Each row below holds a small network's activations on one record, seen along a few directions.
After each row come some of the record's fields: MONE, RAZAK, NODO, LODUF, SESO, PILOZ, DIZU.
Not every record has every field; a missing one is written absent.
Other fields move the rows too, some of them a lot.
In the rows, 128 means zero.
[149 147 139 106 110 101 127 128 127 167 142 122 120 131 104 108 141 138
  99 115]
<MONE:kamap RAZAK:absent NODO:absent LODUF:absent SESO:absent PILOZ:mig DIZU:nito>
[122 152 102 134 118 156 126 164 106 124 135  88 134  85 128 151 122 109
 132 152]
<MONE:fimet RAZAK:absent NODO:absent LODUF:absent SESO:gizo PILOZ:voku DIZU:nepe>
[130 119  98 120 134 107  97  95 140 101 112 145 129 102 131 168 114 138
 133 125]
<MONE:vis RAZAK:kez NODO:pibez LODUF:duvor SESO:absent PILOZ:mig DIZU:tilov>
[130  68  83 161 109 185 148 165 103  86  83 150 125 104 149 134 123 158
 107 117]
<MONE:vis RAZAK:kez NODO:pibez LODUF:duvor SESO:absent PILOZ:voku DIZU:zakup>
[132 178 169  53 158  81 172 112 124 172 149  65 137 136  61 122 137  92
 160 164]
<MONE:fimet RAZAK:absent NODO:absent LODUF:absent SESO:bal PILOZ:voku DIZU:zakup>
[144 144 169 106 134  79 122 112 106 143 144 137 139 143 122 158  96 106
 144 151]
<MONE:vis RAZAK:kez NODO:pibez LODUF:duvor SESO:absent PILOZ:mig DIZU:nito>
[133  58  63 207 103 201 123 145 126  47  91 151 112 114 204 111 113 172
  64  93]
<MONE:vis RAZAK:kez NODO:pibez LODUF:duvor SESO:absent PILOZ:mig DIZU:nito>
[114 162  99 160 122 174 167 157 115 125 110 136 130 145 102  99 157 137
 127  99]
<MONE:fimet RAZAK:absent NODO:absent LODUF:absent SESO:bap PILOZ:voku DIZU:zakup>
[125 133 166  81 135 104 104 134 100 167 111 122 139 129  97 157 140 104
 147 171]
<MONE:vis RAZAK:kez NODO:pibez LODUF:duvor SESO:absent PILOZ:voku DIZU:nepe>
[149  77 127 165 177 150 125 125 142 105 120 150 123 104 158  87 129 167
  87 122]
<MONE:vis RAZAK:ker NODO:vimos LODUF:duvor SESO:absent PILOZ:mig DIZU:nito>
[137 125 100 200 106 199 117 115 126  64 139 117 123 122 142 146 101 155
 109 115]
<MONE:fimet RAZAK:absent NODO:absent LODUF:absent SESO:gizo PILOZ:mig DIZU:nito>
[132 175 162  52 153  89 174 103 124 182 145  67 136 140  62 121 130  80
 165 160]
<MONE:fimet RAZAK:absent NODO:absent LODUF:absent SESO:bal PILOZ:voku DIZU:zakup>
[152 110 125 104 104 131 161 147 119 155 138 102 121 130 109 131 145 128
 134 118]
<MONE:kamap RAZAK:absent NODO:absent LODUF:absent SESO:absent PILOZ:voku DIZU:zakup>
[120 159 154 149 114 109 141  86 137 144  99 120 140 136  70 129 130 155
 100 156]
<MONE:fimet RAZAK:absent NODO:absent LODUF:absent SESO:podor PILOZ:mig DIZU:nito>
[ 96 116 157  80 120 112 150 145 144 183 149 116 136 127  81 156 120 128
 151 165]
<MONE:fimet RAZAK:absent NODO:absent LODUF:absent SESO:nebub PILOZ:voku DIZU:zakup>
[143 104 112 144 104 144 139 133 133 137 143 114 122 115 150 136 176 117
 133 106]
<MONE:kamap RAZAK:absent NODO:absent LODUF:absent SESO:absent PILOZ:voku DIZU:tilov>
[155  95  94 179 103 169 121 136 130 100 149 125 103 154 175 123 133 165
 110  85]
<MONE:kamap RAZAK:absent NODO:absent LODUF:absent SESO:absent PILOZ:mig DIZU:nito>
[120 173 159 107 142 119 157 103 102 185 127 104 163 118  40 164 124 116
 119 165]
<MONE:fimet RAZAK:absent NODO:absent LODUF:absent SESO:podor PILOZ:voku DIZU:zakup>
[121 162 155  89 149  94 155  93 142 180 155  77 140 123 109 134 154  71
 156 146]
<MONE:fimet RAZAK:absent NODO:absent LODUF:absent SESO:bal PILOZ:voku DIZU:tilov>
[141 146 175 107 142  70 135 111 106 146 137 129 138 155 119 151  97  88
 137 136]
<MONE:vis RAZAK:kez NODO:pibez LODUF:duvor SESO:absent PILOZ:mig DIZU:nito>
[126 156 165  47 147  88 157 125 137 170 164  76 137 127  69 123 129 103
 173 166]
<MONE:fimet RAZAK:absent NODO:absent LODUF:absent SESO:bal PILOZ:voku DIZU:zakup>
[122 170 136 154 145 124 139 119  86  87 109 189 115 113 142  81 126 105
 139 117]
<MONE:vis RAZAK:kez NODO:vimos LODUF:nat SESO:absent PILOZ:mig DIZU:tilov>
[107 137 145  90 150  82 137 126 118 150 156  49 139 128  96 119 153 104
 154 160]
<MONE:fimet RAZAK:absent NODO:absent LODUF:absent SESO:bal PILOZ:voku DIZU:nepe>
[161 156 130 113 123 127 129 123 132 153 139 133 116 109 118 159 178 115
 149 146]
<MONE:kamap RAZAK:absent NODO:absent LODUF:absent SESO:absent PILOZ:voku DIZU:tilov>
[146 142 122 120 106 139 119 142 112 161 123 119 128 124 116 146 165 142
 146 148]
<MONE:kamap RAZAK:absent NODO:absent LODUF:absent SESO:absent PILOZ:voku DIZU:nepe>
[150 123 130 106 142 111 108  94 126 110 129 108 127 140 139 165  98 132
 128 169]
<MONE:vis RAZAK:kez NODO:pibez LODUF:duvor SESO:absent PILOZ:mig DIZU:nito>
[ 99 113 158  98 119  96 164 150 132 171 149  96 134 126  78 160 121 115
 130 168]
<MONE:fimet RAZAK:absent NODO:absent LODUF:absent SESO:nebub PILOZ:voku DIZU:zakup>
[117 133 151  93 163 115  94 123 136 146 124 155 119 157 106 129 125 114
  93 122]
<MONE:vis RAZAK:kez NODO:pibez LODUF:duvor SESO:absent PILOZ:mig DIZU:nito>
[148 124 120  73 126 109  99 109 164  83  98 144  75 122  92 113 106 101
 168 170]
<MONE:vis RAZAK:kez NODO:vimos LODUF:nat SESO:absent PILOZ:mig DIZU:nito>
[ 92 115 149  99 124 116 108 146 146 183 139 114 139 131 103 152 138 136
 162 159]
<MONE:fimet RAZAK:absent NODO:absent LODUF:absent SESO:nebub PILOZ:voku DIZU:nepe>
[118 157  84 203 112 198 133 144 137  88 119 155 119 154 151  80 150 157
  89  86]
<MONE:fimet RAZAK:absent NODO:absent LODUF:absent SESO:bap PILOZ:mig DIZU:nito>
[119 148 160 118 130 172 118 135  97  62 131 164 160 180 165  93 129 136
 129  94]
<MONE:vis RAZAK:kez NODO:vimos LODUF:nat SESO:absent PILOZ:mig DIZU:nito>
[132 159 150 100 146 100 137 104 152 146 162  85 129 143 119 106 127 116
 116 146]
<MONE:fimet RAZAK:absent NODO:absent LODUF:absent SESO:bal PILOZ:mig DIZU:nito>
[147 126 107 166 111 146 111 131 118 127 142 137 113 164 149 135 142 166
 102 102]
<MONE:kamap RAZAK:absent NODO:absent LODUF:absent SESO:absent PILOZ:mig DIZU:nito>
[116 140 153  80 151  94  99 128 132 155 112 151 126 142  82 121 121 114
 100 122]
<MONE:vis RAZAK:kez NODO:pibez LODUF:duvor SESO:absent PILOZ:mig DIZU:nito>
[151  98  79 187  91 140 127 135 136  97 140 137 120 116 172 123 146 156
 119  69]
<MONE:kamap RAZAK:absent NODO:absent LODUF:absent SESO:absent PILOZ:mig DIZU:tilov>
[101 101 117 149 122 149  95 138 161 136 152 148 122 154 148 144 104 168
 134 121]
<MONE:fimet RAZAK:absent NODO:absent LODUF:absent SESO:nebub PILOZ:mig DIZU:nito>
[127 163 107 113 140 132 109  87 152 164 134 141 123 156 133 150 106 156
 154 164]
<MONE:fimet RAZAK:absent NODO:absent LODUF:absent SESO:podor PILOZ:mig DIZU:nito>
[136 152 178 103 131  54 130 108 113 150 131 129 146 133 116 143 114  76
 136 143]
<MONE:vis RAZAK:kez NODO:pibez LODUF:duvor SESO:absent PILOZ:mig DIZU:tilov>
[ 98 161 113 138 140  90 165 137 137 164  99 128 121 143 144 158 167 118
 127 168]
<MONE:fimet RAZAK:absent NODO:absent LODUF:absent SESO:podor PILOZ:voku DIZU:tilov>
[ 89 111 136 112 124 123 117 131 165 173 147 137 143 123 120 160 149 123
 155 144]
<MONE:fimet RAZAK:absent NODO:absent LODUF:absent SESO:nebub PILOZ:voku DIZU:tilov>
[128 163 220  44 149  50 135 119  90 204 127  83 148 140  79 151 130  52
 154 191]
<MONE:vis RAZAK:kez NODO:pibez LODUF:duvor SESO:absent PILOZ:voku DIZU:nepe>
[114 158 142 142 113  89 158 113 149 144  84 127 118 153 107 123 134 159
 107 164]
<MONE:fimet RAZAK:absent NODO:absent LODUF:absent SESO:podor PILOZ:mig DIZU:nito>
[130 109 156 147 176  86 132 116 128 129 131 140 137 103 135 105 123 120
 125 106]
<MONE:vis RAZAK:ker NODO:vimos LODUF:duvor SESO:absent PILOZ:mig DIZU:tilov>
[157 106 108 163  97 140 121 149 132 103 159 144 115 152 148 132 130 143
 136  79]
<MONE:kamap RAZAK:absent NODO:absent LODUF:absent SESO:absent PILOZ:mig DIZU:nito>
[165 157 140  77 114 120 152 131 119 170 132 120 121 126  76 149 149 127
 153 163]
<MONE:kamap RAZAK:absent NODO:absent LODUF:absent SESO:absent PILOZ:voku DIZU:zakup>
[157 132 100 148  93 160 114 126 137 125 136 150 119 142 142 123 141 160
 102 136]
<MONE:kamap RAZAK:absent NODO:absent LODUF:absent SESO:absent PILOZ:mig DIZU:nito>
[ 94 109  77 192 122 210 111 165 145  90 112 199 124 123 142 114 175 153
 138  88]
<MONE:fimet RAZAK:absent NODO:absent LODUF:absent SESO:bap PILOZ:voku DIZU:tilov>
[136 130 149 100 128 122 102 120 128 136 125 153 127 142 126 139 113 119
 103 156]
<MONE:vis RAZAK:kez NODO:pibez LODUF:duvor SESO:absent PILOZ:mig DIZU:nito>
[108 167 127 100 145  78 188 151 125 180  98 116 121 156 104 153 138 126
 129 182]
<MONE:fimet RAZAK:absent NODO:absent LODUF:absent SESO:podor PILOZ:voku DIZU:zakup>
[127 107 155 117 148 112 176 138 104 134 100  87 123 119 102 129 116  87
 109 132]
<MONE:vis RAZAK:kez NODO:pibez LODUF:duvor SESO:absent PILOZ:voku DIZU:zakup>
[119 185 189  79 118  60 124 144 143 170 152 124 128 159  52 130 120  71
 119 170]
<MONE:fimet RAZAK:absent NODO:absent LODUF:absent SESO:koni PILOZ:mig DIZU:nito>
[107 191 158  63 143 140 144  96 116  85 106 137 147  98 134 150 142  98
 164 167]
<MONE:vis RAZAK:kez NODO:vimos LODUF:nat SESO:absent PILOZ:voku DIZU:tilov>
[161 163  72 149 173 167 120 112 176 133  97 157 124 135 140 105 129 163
 121 134]
<MONE:fimet RAZAK:absent NODO:absent LODUF:absent SESO:podor PILOZ:mig DIZU:nito>
[118 128 164 112 146 115 108 119 124 146 127 148 129 161 112 114 126 104
  90 126]
<MONE:vis RAZAK:kez NODO:pibez LODUF:duvor SESO:absent PILOZ:mig DIZU:nito>
[115 117 164 109 128 125 126 128 132 149 112 138 163 112 136  82  92 131
 120 130]
<MONE:vis RAZAK:ker NODO:vimos LODUF:duvor SESO:absent PILOZ:mig DIZU:nito>
[134 128 154 138 149  94 125 129 110 126 131 137 134 155 125 135 104 102
 122 108]
<MONE:vis RAZAK:kez NODO:pibez LODUF:duvor SESO:absent PILOZ:mig DIZU:nito>
[134 130  92 206  94 170 122 118 133  62 129 130 139  84 137 144 113 145
 121  99]
<MONE:fimet RAZAK:absent NODO:absent LODUF:absent SESO:gizo PILOZ:mig DIZU:tilov>
[153 116 130 130  96 139 115 136 139 123 171 131 116 152 131 108 144 126
 109 127]
<MONE:kamap RAZAK:absent NODO:absent LODUF:absent SESO:absent PILOZ:mig DIZU:nito>
[138 135 172  60 148  85 122 101 142 173 119 124 137  97 116 115 101 134
 125 162]
<MONE:vis RAZAK:ker NODO:vimos LODUF:duvor SESO:absent PILOZ:mig DIZU:nito>
[153 126  74 181  91 145 112 131 135 107 127 166 123 115 154 138 148 168
 126  92]
<MONE:kamap RAZAK:absent NODO:absent LODUF:absent SESO:absent PILOZ:mig DIZU:tilov>
[136 139 137 116 114 117 122 140 104 175 130 106 130 139 105 143 174 134
 130 134]
<MONE:kamap RAZAK:absent NODO:absent LODUF:absent SESO:absent PILOZ:voku DIZU:nepe>
[101 110  86 221 127 203 122 170 148  70 123 178 119 123 191  86 109 190
 141  43]
<MONE:fimet RAZAK:absent NODO:absent LODUF:absent SESO:bap PILOZ:mig DIZU:nito>
[117 157 150  85 158  87 157 100 141 164 162  78 148 126 106 134 166  81
 151 153]
<MONE:fimet RAZAK:absent NODO:absent LODUF:absent SESO:bal PILOZ:voku DIZU:tilov>

Which values does each new row have?
[ 83 107  58 223 134 205 104 157 169  93 106 150 118 141 151  91 113 157
  84  75]
<MONE:fimet RAZAK:absent NODO:absent LODUF:absent SESO:bap PILOZ:mig DIZU:nito>
[123 103 112 133 141 165 109 106 144 121  93 161 143 122 179 107 110 181
 106 116]
<MONE:vis RAZAK:ker NODO:vimos LODUF:duvor SESO:absent PILOZ:mig DIZU:nito>
[139 117 123 141 130 122 104 130 115 110 122 167 129 140 140 155 103 140
 131 116]
<MONE:vis RAZAK:kez NODO:pibez LODUF:duvor SESO:absent PILOZ:mig DIZU:nito>
[158  92  79 189 100 154 133 138 129  91 146 136 108 141 173 131 130 166
 121  65]
<MONE:kamap RAZAK:absent NODO:absent LODUF:absent SESO:absent PILOZ:mig DIZU:nito>
[120 141 187  89 154  79 136 119 112 172 129 114 147 135  99 145 151  51
 131 152]
<MONE:vis RAZAK:kez NODO:pibez LODUF:duvor SESO:absent PILOZ:voku DIZU:tilov>
[121 114 152 120 165 133 126 140 119 157  89 103 155 100 151 115 128 138
 139 139]
<MONE:vis RAZAK:ker NODO:vimos LODUF:duvor SESO:absent PILOZ:voku DIZU:nepe>
[124 120 181  89 200  85 128 109 134 168 144 130 152  92 102 134 147 103
 153 180]
<MONE:vis RAZAK:ker NODO:vimos LODUF:duvor SESO:absent PILOZ:voku DIZU:tilov>
[137 149 168 100 124  63 116 110 112 148 139 136 145 120 120 150 111  93
 141 153]
<MONE:vis RAZAK:kez NODO:pibez LODUF:duvor SESO:absent PILOZ:mig DIZU:tilov>
[108 163 102 180 122 176 137 160 109 120 106 124 130 140 124  98 175 141
 132 101]
<MONE:fimet RAZAK:absent NODO:absent LODUF:absent SESO:bap PILOZ:voku DIZU:nepe>
[105 135 143  86 148  89 144 117 119 154 155  50 139 133  95 124 151  96
 156 158]
<MONE:fimet RAZAK:absent NODO:absent LODUF:absent SESO:bal PILOZ:voku DIZU:nepe>
[123 121 133 179 100 160 150 100 146  86 105 108 126 110 119 151 164 130
 146 145]
<MONE:fimet RAZAK:absent NODO:absent LODUF:absent SESO:gizo PILOZ:voku DIZU:tilov>
[157 106 107 169 102 140 121 146 127 100 164 148 119 151 144 127 132 145
 136  85]
<MONE:kamap RAZAK:absent NODO:absent LODUF:absent SESO:absent PILOZ:mig DIZU:nito>
[144 133 108 157 113 107 121 125 126 133 144 140 123 128 140 127 157 148
 116  78]
<MONE:kamap RAZAK:absent NODO:absent LODUF:absent SESO:absent PILOZ:mig DIZU:tilov>
[106 181 113 109 153  91 142 163 101 189 120 103 137 126 120 157 141 112
 121 181]
<MONE:fimet RAZAK:absent NODO:absent LODUF:absent SESO:podor PILOZ:voku DIZU:nepe>
[148 130 117 151 126 138 115 128 118 136 151 129 105 161 150 126 141 157
 104  91]
<MONE:kamap RAZAK:absent NODO:absent LODUF:absent SESO:absent PILOZ:mig DIZU:nito>
[117 122 166 124 155  99 154 120 113 144 113  93 130 121 122 135 146  55
 114 129]
<MONE:vis RAZAK:kez NODO:pibez LODUF:duvor SESO:absent PILOZ:voku DIZU:tilov>
[114 116 167 106 142 111 113 139  82 173 119 139 160 149 102 116 155 107
 137 143]
<MONE:vis RAZAK:kez NODO:pibez LODUF:duvor SESO:absent PILOZ:voku DIZU:nepe>
[124 101 148  95 120 120 146 135  87 168 124 165 161 145  91 116 132 114
 139 152]
<MONE:vis RAZAK:kez NODO:pibez LODUF:duvor SESO:absent PILOZ:voku DIZU:zakup>
[134 135 122 131 113 127 133 124 123 162 137 130 130 131 123 152 185 119
 120 118]
<MONE:kamap RAZAK:absent NODO:absent LODUF:absent SESO:absent PILOZ:voku DIZU:tilov>
[169 152 105 155 110 124 113 129 141 115 133 153 114 109 139 144 147 152
 140 108]
<MONE:kamap RAZAK:absent NODO:absent LODUF:absent SESO:absent PILOZ:mig DIZU:tilov>
[136 162 221  22 148  45 166 117  95 208 132  93 148 146  55 152 113  47
 148 194]
<MONE:vis RAZAK:kez NODO:pibez LODUF:duvor SESO:absent PILOZ:voku DIZU:zakup>
[112 115 134 118 170 142 124 121 123 151  75 100 156 103 159 118 128 153
 138 124]
<MONE:vis RAZAK:ker NODO:vimos LODUF:duvor SESO:absent PILOZ:voku DIZU:nepe>
[150 122 150  85 106 114 152 148 115 160 163 111 130 145  77 129 153 106
 148 145]
<MONE:kamap RAZAK:absent NODO:absent LODUF:absent SESO:absent PILOZ:voku DIZU:zakup>
[123 149  93 145 118 159 139 149 123 112 144 111 138  77 144 160 134  94
 124 143]
<MONE:fimet RAZAK:absent NODO:absent LODUF:absent SESO:gizo PILOZ:voku DIZU:tilov>
[124 160 129 177 141 155 116  96 112 135 137 127 147 139 105 156 110 153
  95 131]
<MONE:fimet RAZAK:absent NODO:absent LODUF:absent SESO:podor PILOZ:mig DIZU:nito>
[117 127 177 111 156  93 142 137  95 157 105  71 126 127 107 126 133  68
 122 140]
<MONE:vis RAZAK:kez NODO:pibez LODUF:duvor SESO:absent PILOZ:voku DIZU:nepe>
[133 147 162  90 123 157 114 137 118  75 135 160 166 169 145  81 140 119
 116 108]
<MONE:vis RAZAK:kez NODO:vimos LODUF:nat SESO:absent PILOZ:mig DIZU:nito>
[125  89  92 152  89 159 106 145 118  99  94 177 133 115 147 108 107 158
  96 116]
<MONE:vis RAZAK:kez NODO:pibez LODUF:duvor SESO:absent PILOZ:mig DIZU:nito>
[148 133 119 138 107 135 119 127 133 144 144 138 116 154 134 124 149 150
  87 122]
<MONE:kamap RAZAK:absent NODO:absent LODUF:absent SESO:absent PILOZ:mig DIZU:nito>
[159  91  81 192  99 156 130 139 128  91 143 136 114 139 173 128 130 170
 123  66]
<MONE:kamap RAZAK:absent NODO:absent LODUF:absent SESO:absent PILOZ:mig DIZU:nito>
[ 82 102 121 183 144 172 129 152 162 124 133 141 130 136 160  79 119 156
  86  70]
<MONE:fimet RAZAK:absent NODO:absent LODUF:absent SESO:bap PILOZ:mig DIZU:nito>
[142 123 143 111 106 122 134 137 131 152 164 124 134 130 121 138 179  92
 146 130]
<MONE:kamap RAZAK:absent NODO:absent LODUF:absent SESO:absent PILOZ:voku DIZU:tilov>
